Each row below holds a small network's activations on one input, seen along a few directions.
In each table, some parts of the input vary, and every possible input appears once, in random order.
Descriptions start from the smaller parts, as in this example, which fits no table here: one of 8 places around a ring, together with either a single point or one of 11 places around a ring or (one of 2 separate values, together with one of 6 places along a line).
Shared parts are said once, and a part with two or three values counts as separate values.

A family of inputs:
x1: -29 37 -10 -61 27 47 24 39 24 -31 55 -8 -52
x2: -26 -34 39 -11 7 -39 -28 -2 29 12 12 36 6
x3: 73 -34 -11 51 -19 -30 38 -22 -23 -31 -77 -11 11
x4: -5 -26 56 -7 14 -21 -15 -15 25 7 -18 57 10
x5: -3 49 22 -52 36 74 29 13 24 -50 4 3 -45
x6: -9 22 1 62 -5 36 -14 -65 -22 38 -66 -8 30
x7: -9 52 15 -37 30 81 31 -8 27 -58 -14 11 -43
x8: 42 -42 -52 -3 -36 -72 8 59 -42 -3 53 -35 8
x9: 51 -36 -36 13 -21 -57 12 24 -17 -19 9 -45 15
x10: -4 46 24 -26 37 83 37 -21 19 -61 -47 19 -50
x11: -11 -24 50 9 7 -11 -9 -37 28 0 -37 64 12
x12: -21 38 3 -55 28 57 17 25 29 -43 32 -16 -48
x13: -29 19 -21 31 -10 10 -39 -15 -12 53 8 -40 32
x14: -2 -34 58 22 11 -8 -1 -52 19 -1 -70 72 4
x15: -36 -38 24 -30 -10 -53 -31 31 3 30 55 45 -2
x16: 66 -25 -21 36 -24 -31 31 -7 -15 -30 -43 -18 18
x17: -30 36 -11 -75 11 42 13 56 8 -26 75 -9 -58
x18: 71 -27 -18 19 -16 -40 26 14 -20 -22 -24 -25 18
x19: -15 31 -10 49 -10 33 -22 -51 -14 38 -36 -15 35
x20: 44 -37 -49 8 -23 -68 18 38 -23 -8 32 -36 11
x21: -37 18 -34 26 -12 -2 -33 -1 -18 64 30 -31 29
x22: -11 29 -5 34 -3 25 -27 -29 -17 47 -19 -22 37
x23: -38 16 -37 14 -27 -6 -45 18 -34 69 50 -31 24
x24: -33 -35 26 -16 5 -49 -21 11 22 24 35 46 0
Q: The inputs of x21 and x1 match in every part but one. If x19 is changed in the same way as x21 into x1, which row does it become?
A: x7
Q: Describe the family of inputs behind these rows.
A: one of 4 separate values, together with one of 6 places along a line
Q: Change only the choice among 4 separate values in x17. List by row number the other rows that result.
A: x8, x15, x23
Q: Change only the place on the line of 6 in x9. List by row number the other rows that result.
A: x3, x8, x16, x18, x20
Q: Change only the choice among 4 separate values in x6. List by row number the other rows that result.
A: x3, x10, x14

A family of inputs:
x25: -4 8 0 25 -16 15 -12 -20 -30 28 -23 8 16
x26: 14 -10 8 45 3 0 17 -48 16 -14 -61 12 11
x27: 26 -8 32 26 9 -4 9 -38 12 -9 -57 30 27
x28: 24 -19 -52 9 -23 -46 14 30 -15 -3 30 -47 11
x29: 34 -34 -29 0 -17 -46 -3 41 -21 -1 27 -46 11
x30: -12 -32 -3 8 -11 -46 -29 12 -3 32 19 -10 13
x31: -15 -27 -14 11 -24 -37 -14 12 -27 27 24 16 6
x32: 33 -19 -40 1 -32 -44 9 40 -42 -2 29 -21 1
x33: -44 53 4 -64 46 80 24 9 44 -52 29 8 -62
x34: 22 -15 19 27 -9 5 15 -39 -9 -7 -64 36 3
x35: -31 57 33 -78 36 79 13 23 50 -50 34 23 -49
x36: -2 4 11 26 -1 4 -28 -21 -11 29 -27 -16 22
x37: 21 -19 30 29 8 -6 -1 -40 5 -12 -68 14 10
x38: 2 14 12 21 -1 8 -19 -21 -6 32 -16 2 38
x39: -37 53 20 -70 38 83 33 27 18 -39 24 29 -76
x40: 43 -18 -27 -3 -17 -47 3 37 -16 4 40 -29 21
x41: -21 -23 -27 20 -14 -41 -14 1 1 27 25 -8 13
x42: -10 12 -12 37 -6 11 -12 -32 -4 26 -21 -15 22
x43: -36 44 36 -74 42 75 15 16 36 -50 26 6 -66
x44: -6 -21 -2 3 -10 -44 -20 10 1 35 31 7 27
Q: Describe the family of inputs behind these rows.
A: one of 4 separate values, together with either a single point or one of 4 places along a line
Q: The inputs of x44 and x41 match in every part but the choice among 4 separate values. If x40 is changed in the same way as x44 into x41, which row does it become?
A: x28
Q: Start at x37 and move only the place on the line of 4, one step at a time. The first step leads to x36. Which rows follow, in order?
A: x30, x29
Q: Change only the choice among 4 separate values in x34. List by row number the other rows that result.
A: x26, x27, x37
Q: Change only the choice among 4 separate values in x43. List by row number the other rows that result.
A: x33, x35, x39

A family of inputs:
x45: -18 50 12 -35 23 79 20 -6 17 -45 -3 3 -40
x46: -17 18 29 -61 24 42 16 15 35 -53 16 29 -47
x47: 9 -20 -28 15 -21 -35 -5 10 -31 19 16 -21 5
x48: -44 63 2 -40 30 76 2 3 22 -13 15 9 -33
x49: -4 51 13 -31 27 77 35 -6 21 -42 -5 5 -43
x50: 17 -14 -7 14 -11 -30 -20 3 -15 24 8 -28 29
x51: 22 -26 -32 19 -23 -35 6 12 -26 -3 2 -14 7
x52: 7 -22 8 30 -18 -22 -12 -12 -20 27 -28 15 17
x53: -46 33 25 -57 36 38 1 21 35 -20 42 34 -41
x54: -4 19 28 -60 26 40 31 13 40 -50 13 30 -48
x55: 42 -16 -10 19 -6 -32 2 5 -10 3 -9 -19 32
x56: 24 -19 6 29 -13 -29 7 -18 -19 12 -34 22 23
x57: 5 -7 -12 14 -19 -30 -21 8 -11 33 24 -22 38
x58: 12 -22 5 29 -19 -27 -8 -18 -22 11 -30 20 20
x59: -26 53 15 -34 27 79 17 0 19 -28 -5 -2 -43
x60: 23 -20 -4 34 -2 -34 7 -20 4 2 -26 -5 27
x61: -28 20 34 -56 31 42 14 21 35 -36 17 23 -50
x62: 33 -27 -32 18 -15 -34 19 13 -24 -2 -3 -12 11
x63: 31 -17 -11 20 -14 -32 -11 4 -11 2 -5 -21 29
x64: -34 52 12 -40 34 80 8 -4 16 -22 5 -3 -39
x65: 6 -21 -3 33 -9 -29 -11 -15 5 17 -22 -12 22
x66: 24 -14 -8 19 -15 -29 -14 9 -10 18 -3 -26 27
x67: -9 -16 0 27 -22 -18 -21 -12 -17 44 -2 21 28
x68: 0 -22 8 26 -13 -21 -20 -18 -24 34 -17 14 19
x69: -11 -17 -11 29 -12 -26 -20 -17 8 35 6 -7 33
x70: -3 -11 -33 15 -30 -36 -5 16 -27 27 31 -14 13
x71: -1 -22 -4 28 -4 -29 -19 -22 1 24 -10 -14 24
x72: -37 20 34 -59 40 43 7 16 31 -30 29 23 -46
x73: 16 -22 -28 20 -24 -33 2 17 -25 13 3 -19 4
x74: 12 -22 -5 33 -9 -33 -7 -20 2 1 -23 -8 25
Q: Describe the family of inputs behind these rows.
A: one of 5 places along a line, together with either one of 2 separate values or one of 4 places along a line
Q: List by row number the other rows that have the place on the line of 5 in common with x65.
A: x52, x59, x61, x66, x73
Q: Start at x57 and move only the place on the line of 5, one step at a time. The first step leads to x50. Which rows follow, in order?
A: x66, x63, x55
Q: Change only the choice among 2 separate values in x64. List by row number the other rows that result.
A: x72
